Each row below holds a small network's activations on one input, seen along a few directions.
Each table varies a few parts of the input and shows all the possible inputs, shuffled.
Descriptions start from the smaller parts, as in this example, which fits no table here: values(3) and (point or ring(9) or (line(4) and ring(8))).
Shared parts are said once, and a part with two or three values counts as separate values.
In the rows, 128 means zero.

Other details of the inputs shift rows strongly along three fixed directions, in all tables alike. That doesn't count.

A family of inputs:
row 1: [134 136 150 119 148 104 169 150 144 161 139 115]
row 2: [128  82 145  98 144 149 127  96 117 160  33 132]
row 3: [146 178 114 175 106 137 116 152 129  90 224 120]
row 4: [126 143 157 115 137  99 172 156 148 137 125 110]
row 5: [162 150 183 154 166 209 141 148  88 107 142  77]
row 6: [139 122 102 163 112 175  77  94 101 114 129 148]
row 7: [135  78 162  98 147 142 119  99 140 154  40 132]
row 8: [101 129 156 112 145 112 179 156 125 128 124 116]
row 9: [128 141 136 119 147 108 179 149 118 167 131 113]
row 10: [135 131 145 115 157 107 169 144 144 151 137 109]
row 11: [ 94 118  68 103  81  69  91 126 147 144 101 166]
row 12: [133 124 104 140 108 167  63 101 109  94 126 130]
row 13: [122 143 133 102 148 104 165 163 126 146 126 104]
row 14: [101 174  72 124  84  31 143 158 168 128 205 142]
row 15: [110 108  81 106  96  76  91 101 160 146 117 163]
row 16: [119 151 119 189 116 139 135 131 128  81 229 130]
row 17: [139  82 165  97 150 144 116 104 137 160  39 141]
row 18: [132 106 128 149 104 165  75  99 122  69 130 155]
row 19: [168 150 198 161 164 203 143 142 109  96 141  88]
row 20: [136 126 109 149 108 174  63 112 107 102 119 143]
row 21: [102 115  63 107  93  77 101 100 136 152 114 163]
row 22: [104 125 148 124 149 117 194 139 120 141 133 123]
row 23: [134 143 144 102 144  97 168 160 147 137 135 112]
row 24: [144 116  91 151 119 169  77  93 100 108 136 139]
Description of these inputs: values(4) and (point or ring(5)).
Changing only the values(4) part turns row 18 into row 22. The same change can be made to row 14. Which row results?
Answer: row 21
Which other rows does row 5 become when the values(4) part takes its other values? List them by row number.
Answer: row 1, row 3, row 9
List by row number the other rows that have the values(4) part in common with row 11.
Answer: row 5, row 8, row 12, row 13, row 20

A family of inputs:
row 25: [136 100 101 140 101 130  72  79 142 128 116 170]
row 26: [103 141  77  95  80  37 121 150 170 137 144 156]
row 27: [ 88 128  74 105  79  33 135 137 168 135 156 167]
row 28: [143  74 176  90 135 177  79 108 126 131  11 146]
row 29: [141 144 163 119 169 125 184 157 123 165 122  82]
row 30: [136 138 118 177 125 181 113 114  87  94 176 126]
row 31: [142 154 120 157 126 180  99 124  97  92 162 108]
row 32: [134 144 137 184 121 177 110 117 113  67 177 123]
row 33: [121 100  81 140 102 142  79  92 118 130 107 172]
row 34: [133 122 181 108 175 120 193 147 139 132 132 100]
row 35: [112 165  98 167 124  92 173 151 132 137 213 112]
row 36: [143  79 151  81 149 168  86  89 116 146  17 121]
row 37: [116 138 166 116 165 129 201 147 111 142 127  93]
row 38: [134 140 118 177 130 177 110 105 105  91 178 107]
row 39: [140 104  99 108 107 131  55 105 144 104 112 158]
row 40: [135 109 148  73 138  80 146 128 164 190  58 139]
row 41: [154 151 115 174 127 183 101 128 100 109 166 118]
row 42: [116 136 192 132 160 130 194 163 132 135 134 107]
row 43: [136 147 165 110 165 129 188 165 106 157 118  94]
row 44: [ 97 147  80 106  83  40 122 153 166 136 137 161]
Changing only one part turns row 44 into row 32. The same change can be made to row 39. Which row results?
Answer: row 34
Describe the family of inputs behind these rows.
Answer: values(2) and (point or line(4) or ring(5))
Which other rows does row 37 become when the ring(5) part takes its other values? List them by row number.
Answer: row 30, row 33, row 35, row 38
